A small network was trained on made-up records. Each row is its average activation on records with the value named, seen along a few directions.
Related values have similar rows: they may be neighbours, one step apart, or belong to one group.
In the rows, 500 means zero.
Random noise pushes rows far along 2 fixed directions. That doesn't count. These rows show it; they differ only by the noise:
[503 526 414 486 580 473 544 621 631 612 541 479 590 448 450 606 595 426]
[331 715 453 469 566 496 691 543 495 508 513 364 436 537 303 384 665 414]
[323 685 363 557 572 494 558 561 575 440 564 426 514 508 310 369 736 501]
[380 646 405 509 573 488 594 574 568 512 542 424 514 499 350 445 672 452]


Values of W:
w10: [659 366 460 619 478 644 468 466 623 474 517 604 707 650 694 564 506 395]
w16: [400 579 473 446 569 563 614 529 517 454 380 679 452 480 544 484 512 382]
w11: [732 560 612 408 435 471 471 510 297 502 456 456 385 568 653 632 228 556]
w8: [668 445 479 655 518 711 253 478 502 398 678 585 591 427 548 451 841 610]
w15: [325 529 463 568 524 491 309 440 430 318 335 394 577 519 437 472 511 696]
w9: [528 422 339 794 396 569 282 484 553 344 578 573 605 559 555 304 704 877]
w14: [421 703 278 557 443 503 424 557 636 386 678 511 458 463 354 351 755 509]
w13: [338 503 469 512 505 453 357 410 705 373 632 757 563 477 492 402 462 634]
w12: [369 504 631 395 451 304 648 346 406 435 402 568 395 472 457 481 418 443]
w4: [550 475 373 692 485 509 371 480 547 370 645 513 496 534 668 275 690 702]
w3: [410 587 701 274 491 410 763 499 500 500 477 413 166 534 169 385 484 331]
w2: [380 484 296 752 688 622 317 518 559 411 582 626 739 588 553 344 651 503]
w6: [670 209 656 282 473 356 472 497 582 776 364 516 574 298 644 781 103 385]
w1: [557 567 504 505 364 532 547 491 370 377 539 280 381 547 484 293 512 664]
w5: [455 460 392 692 499 512 248 461 356 342 497 509 587 539 450 481 486 715]
w7: [446 255 441 655 412 438 148 496 573 494 505 625 623 313 553 731 379 643]
W is arranged as a ring.
List every value one step from w7, in the order listed. -> w15, w6
List every value one step from w11, in the order listed. -> w1, w5
List every value one step from w13, in the order listed. -> w12, w3
List every value one step from w8, in the order listed. -> w10, w4
